These are the activations of a small neural network, seen along a few directions. Each row is one input.
In each table, some parts of the input vary, and every possible input appears once, in random order.
A made-up example of a description, with smaller parts first: one of 8 places around a ring, together with either a single point or one of 11 places around a ring or (one of 2 separate values, together with one of 6 places along a line).
Shared parts are said once, and a part with two or three values counts as separate values.

Other details of the inputs vary at random and push rows far along two fixed directions, the same in every table; ignore that.

Rows:
row 1: [-10   8 -22 -12  36 -53 -39  31 -10  20  16  14  33]
row 2: [ -1 -50 -16  11  29 -10  27  -1 -23 -15 -59 -60 -42]
row 3: [-20   4 -30 -24   6 -57 -47   8  -4  -3  -9  24  33]
row 4: [ 17  13  27   6 -22  25  26 -14  20   1  25   5 -19]
row 5: [  5 -63 -15  17  43 -12  36   8 -25  -6 -33 -43 -53]
row 6: [  6   3  24  12 -29  22  29 -24  15  -3  28  15 -21]
row 7: [ 16  14  31   4 -17  28  25 -13  19   4  25   0 -17]
row 8: [  6  17  20  20 -11  31  36 -13   0  13  31 -11  -9]
row 9: [ 13  26  26  -3 -28  32  25 -22   8  -2  -2 -13  -2]
row 10: [-10  44  12  -6 -46  11  -1 -29  12   0  28  33  32]
row 11: [ -5   4 -18 -21  29 -56 -44  31  -3  19  13  20  28]
row 12: [-15  12 -25 -28  15 -52 -48  16  -2   5 -13  12  38]
row 13: [ 10 -59  -9  14  44 -12  28   8 -15  -4 -39 -48 -56]
row 14: [-12  -5 -22 -19  20 -60 -46  24   4   9  15  32  24]
row 15: [  3 -48 -14   6  31  -9  25  -4 -20 -14 -64 -58 -42]
row 16: [  8  48  22  -3 -16  14  -1  -6  13  23  51  20  29]
row 17: [ 10 -71  -6   8  26 -22  20   3  -2 -22 -37 -27 -69]
row 18: [ 11  23  22  -1 -35  29  24 -26  15  -8   0  -6  -6]
row 19: [  4 -18  12  35 -22  98  -9  24  10 -15  21  42 -13]
row 20: [ -1  25  12  11 -22  37  40 -28 -10   2   6 -14   6]
row 21: [-12  15 -25 -24  21 -49 -45  16 -10  10 -12   3  44]
row 22: [-28 -22 -46   0  11  15 -86  54 -12 -14 -18  53  44]
row 23: [ -2  61  16  -4 -26  19   2 -16   4  12  26   9  43]
row 24: [  7  17  23   0 -37  28  24 -29  16 -11   1  -1  -6]
Description of these inputs: one of 2 separate values, together with either a single point or one of 11 places along a line.
Q: Changing only the choice among 2 separate values turns row 21 into row 16. The same change can be made to row 20. Which row results?
A: row 5
Q: Change only the choice among 2 separate values in row 9. List by row number the other rows that result.
A: row 11

Rows:
row 25: [-19 -74 -56 -10  58 -51 -63  40  -7 -11 -62  10 -16]
row 26: [ 16 -17  24  17  -5  49  29 -15  24   0  11   6 -47]
row 27: [  8 -21  18  26 -14  35  44 -17   6 -14  23  10 -45]
row 28: [-10  25   3  -1 -19   2 -42  23   8  -2  17  19  41]
row 29: [-14  27   2 -11 -13 -43  -8 -19  -2  18  35  27  28]
row 30: [ -5 -45 -45 -26  75 -86 -19  40 -33   4 -50 -21  -3]
row 31: [-13  33  -9  12  -1 -22 -13  -1  -6  18  46  18  35]
row 32: [ -8 -63 -40 -28  66 -95 -41  16  -5   9 -49 -20 -15]
row 33: [ -1  21   9 -10  12  -1 -17  19 -11  21  36  27  41]
row 34: [ 19 -14  22  17 -31  50  20  -2  19 -32 -12   4 -36]
row 35: [ -6  39  -3   1   9  -8 -29   1  11  31  37  13  31]
row 36: [ 26 -12  32  15 -16  36  32   0  23 -20  15   2 -48]
row 37: [ 13 -14  26  14 -11  63  32  -6 -11 -12 -18 -15 -15]
row 38: [ 28   9  32  23 -13  29  35  -9  13  -9  11 -33 -35]
row 39: [ 23 -11   5  -1 -27  42  52  -3   3  15  12 -19 -50]
row 40: [ -11 -107  -28   26   42  -14   13   17  -29  -35  -77  -56  -66]
row 41: [ -8 -53 -40 -38  54 -77 -37  20 -35 -12 -73 -11   5]
row 42: [  1 -16  21  22 -15  63  16 -14  13  -3 -15 -21 -26]
row 43: [-23  28  -7 -13 -25 -27 -18 -24  -6   1  14  26  40]
row 44: [  9  -4  23  -2 -24  38  30 -47  20  -9 -21 -23 -24]
row 45: [  9 -99 -48  -8  25  -7  20  27 -24 -17 -86 -59 -82]
row 46: [ -7   4   7  20 -27  30  50 -31  -3 -16 -12 -25 -20]
row 47: [ 28 -18  28   8   0  48  45  -6   0 -10   8  11 -37]
row 48: [-20  16  -3  10  -1 -14 -17   9  -4  18  49  26  33]
row 49: [ -1  17  -7 -13  -7  14 -28  14  -8  -1  10  56  41]
row 50: [ -2  25  11  -2  -3 -14 -31  25  12  11  42  18  30]
row 51: [-20  36 -11   0  -5 -34   1  -4  -3  19  36  17  33]
row 52: [-17 -48 -49 -17  72 -86 -34  31  -9  13 -48 -28 -15]
row 53: [ 11  14  20   9 -29  33  38 -16  13 -23 -20 -34 -24]
row 54: [ 20   3  19  14  -9  55  36 -16 -14 -13 -22 -26 -15]
row 55: [-22  12 -18   4 -18   1 -28   4  -2  -7  26  54  31]
row 56: [ 13  10  17   1 -14  44  52 -22  -9 -12 -26 -25 -13]
row 57: [ -4  37   6 -24 -27 -27 -31  -7  11  -4   6  18  37]
row 58: [  6  38   1  -7  14 -10 -14  10 -14  21  31  18  41]
row 59: [-22  35 -18  10 -14  -6 -24  -4 -10   3  25  18  46]
row 60: [ -2  46   2 -12  -6 -34 -12  12  13  12  29   9  30]
row 61: [  5  36  15 -23 -14 -43 -20  -3  14  11  28  18  26]
row 62: [-13  20   4  -1   8  -1 -33  11  14  31  39  22  29]
row 63: [ 31  -4  37  -8 -10  23  57 -35   0  -2  -1 -16 -23]
row 64: [ -4  42  -5   0 -16  -7 -38  13   5  -3  14   9  41]
row 65: [-22  43 -14 -14  -7  -5 -26  -6  12  16   5  11  41]
row 66: [  7   3  15  22 -12  56  21 -24  10  -4 -18 -31 -26]
Q: Changing only one part turns row 42 into row 62. The same change can be made to row 59. Which row results?
A: row 31
Q: What do these inputs look like to the network?
A: one of 2 separate values, together with either a single point or (one of 4 separate values, together with one of 5 places along a line)
Q: Change only the choice among 2 separate values in row 50. List by row number the other rows that result.
A: row 28
Q: Change only the place on the line of 5 in row 48. List by row number the other rows that result.
A: row 27, row 29, row 31, row 51

Rows:
row 67: [-13   2 -10  -8  -7 -24  -7  -3 -11  -5 -14  -2  10]
row 68: [ -6   6  -5  -8  -4 -12 -15  10   3 -12 -14  -4  13]
row 69: [ -8  -1 -15   0   0  -8 -13  10 -11 -14 -17  12  10]
row 70: [-11   2 -15 -17   2 -20  -2 -10  -9  -2 -20   6  11]
row 71: [ 25  -3  22   3 -11  42  54 -25  10   1 -14 -36 -43]
row 72: [-25  -5 -22   8  -5  -9 -21  -2   7  -4 -12   1   4]
row 73: [-17  -5 -25  10   6 -10 -16   8   4  11   5  -6  -2]
row 74: [ -3  94  36  -8 -76  71 -10 -23  30  19  68  63  68]
row 75: [  2 -10 -13 -10   9   4 -20  22  -1  10  -4   6   3]
row 76: [ -7   1 -12  -9  18 -15  -1 -10 -15   7 -11  -3  16]
row 77: [ 17  -6  33  18 -12  41  42 -27   3  -8 -18 -47 -37]
row 78: [ -1  -7 -10 -14   7 -30  -1 -10  -2   1  -2  12   2]
row 79: [ 17  -7  20  16 -20  34  57 -22  -5  -4  -5 -37 -42]
row 80: [  2  -1   4  -4  15 -30  -9   9   3  13   5  -6  -2]
row 81: [ 23  -5  26  12 -18  36  47 -18   7  -2 -11 -45 -46]
row 82: [ -4  -4  -2   3  14 -21   2  14  -7   2  15   5   6]
row 83: [  3  -3   2  -9   0 -32 -16   0   8   0  -1  -2  -1]
row 84: [ -1 -16  -1  -7  18  -3 -19  20   3  11   6  15  -3]
row 85: [ -7   6  -4 -12  -4 -22 -17   1   1  -3 -19  -9   7]
row 86: [  4  -1  -1 -13  23 -25  -3   3   6  16   1   2   0]
row 87: [ 15 -32  26  19  -5  53  50 -12  -1  -6   0  -9 -51]
row 88: [  6   3 -12  -1  12  -6 -17  23  -1   1  -4  -1   2]
row 89: [-22  -6 -19  15  11  -5 -22  -2   1   6  -3  -8   9]
row 90: [-16 -14 -17   9   0 -19 -21  -2  14  -2   7   8  -6]
row 91: [ -5   6  -8 -21   4 -17 -11  -6   4   0 -24  -1   9]
row 92: [ -1   5  -5 -13  19 -13 -11  -6  -2   9 -15  -9  15]
row 93: [  2  -1   4  -1  15 -20  -8  18   5   4  11  -1   3]
row 94: [ -3 -23 -10  -7   2  -8 -16   7  -4  -5   2  25   0]
row 95: [ 21 -12  16  24 -13  52  53 -10  -5 -15  -8 -25 -45]
row 96: [ -9  -2  -9   3  12 -12  -6   7 -16  -5  -4  -7  19]
row 97: [ -2   2 -19 -15  12 -20   4   0 -11  12  -3  -1   6]
row 98: [ -2   3  -9  -3   2  -6 -22  14   2 -13 -21   6   8]
row 99: [ -5  -2 -12   8  16  -3 -12   9 -17  -5  -7   4  15]
row 100: [ -2  -7  -5  -2  -1 -24  -5   5  -3 -11   8   9   6]
row 101: [ -3 -13 -19  -6   8   1 -10  17 -13   8   0  12   5]
row 102: [ -3  -7  -5  -5  -1 -35  -7  -4  -5  -2   3   4   1]
row 103: [ 17 -16  31  21  -9  25  59 -22  -1  -3   2 -29 -47]
row 104: [  4  -3   0   3  21 -12 -16  21   2   2   6   8  -3]
row 105: [-18 -11 -13  14  15 -16 -14   7   9  11  15   4  -7]
row 106: [  2  96  36   4 -69  48   0 -27  22  11  91  71  61]
row 107: [  1   1  -6   5  17  -1 -22  13  -5  -3 -12  -3  13]
row 108: [ 24  -8  25  16 -15  45  50  -8   9 -12  -9 -41 -43]
row 109: [ -2 -12  -7  -4  14   8 -25  13  -4   5 -12   4  14]
row 110: [ 19 -15  27  13  -3  32  66 -30   3   0  -2 -21 -46]
row 111: [-12  -1 -12  -5  -3 -17  -6   7 -10 -14 -13   1  14]
row 112: [ -2  -8  -6   7  20 -15  -6  17 -10   0   9  14  -1]
row 113: [  4  -6   0  -7   3 -24 -16  10   9 -10   1   1   2]
row 114: [  2 -19  -3 -12   4  -5 -26  12   8  -3  -1  19  -3]
row 115: [ -3   3 -14  -2   4 -15   0  15 -12   1   7  -4  10]
row 116: [ -8  92  31  -4 -78  69  -1 -27  17  18  73  70  71]
row 117: [  6  -6  -3  -3   7 -15 -23  12   7 -11  -2  12  -2]
row 118: [ -3   2  -3   0  14 -11 -16  11  -4  -3  -8 -14  16]
row 119: [ 25 -13  31   2 -15  31  47 -34  19 -11 -13 -23 -47]
row 120: [-10   1  -7  -1  10 -20  -7  -3 -18   4  -5 -11  14]
row 121: [ -8 -15 -13   0  12   6 -15   8 -16   3  -8  10  16]
Q: Changing only one part turns row 83 into row 81. The same change can be made to row 78. Which row results?
A: row 97
Q: What do these inputs look like to the network?
A: one of 5 places around a ring, together with either a single point or (one of 2 separate values, together with one of 5 places along a line)
Q: Change only the place on the line of 5 in row 81. List by row number the other rows that result.
A: row 71, row 75, row 88, row 108
Q: Change only the choice among 2 separate values in row 84. List by row number the other rows that result.
A: row 87

Rows:
row 122: [ -7 -24 -22  -1  38 -44 -14  22 -15   6  -7 -11  -3]
row 123: [ -5 -47 -16  12  10  28 -17  23  -6 -23 -38   2 -20]
row 124: [ 17  -7  30  30 -28  84  27  -4  15  -9  25  16 -32]
row 125: [-14  91   5 -18 -34   9 -28  -7   5  29  54  44  84]
row 126: [ -5  -6 -18 -17  19 -35 -26  11  -8  -2 -27  -7  14]
row 127: [ 24   5  37  12 -16  38  47 -21  14   0  12 -17 -34]
row 128: [-17 -13 -28 -10  15 -38 -27   6 -13  -3 -22  -1  14]
row 129: [ -3 -19 -11   6  13  -4   9  -1 -14 -10 -31 -30 -12]
row 130: [ -1 -16 -14 -13  25 -51 -26  17   3   4  -5   0  -1]
row 131: [ -3 -16 -19 -10  37 -43 -20  24 -11  14  -4  -6   6]
row 132: [-17  67   3 -10 -24 -13 -26  -6  12  31  71  54  63]
row 133: [  5 -22  -4  -6   4 -11   5  -4   3 -15 -38 -25 -23]
row 134: [ 11   5  25  10 -35  44  45 -34   5 -16  -6 -13 -23]
row 135: [ 16   1  31  14 -24  36  52 -27  10  -5  17  -7 -35]
Q: Changing only one part turns row 130 into row 133. The same change can be made to row 127. Which row results?
A: row 126
Q: What do these inputs look like to the network?
A: one of 2 separate values, together with either a single point or one of 6 places around a ring
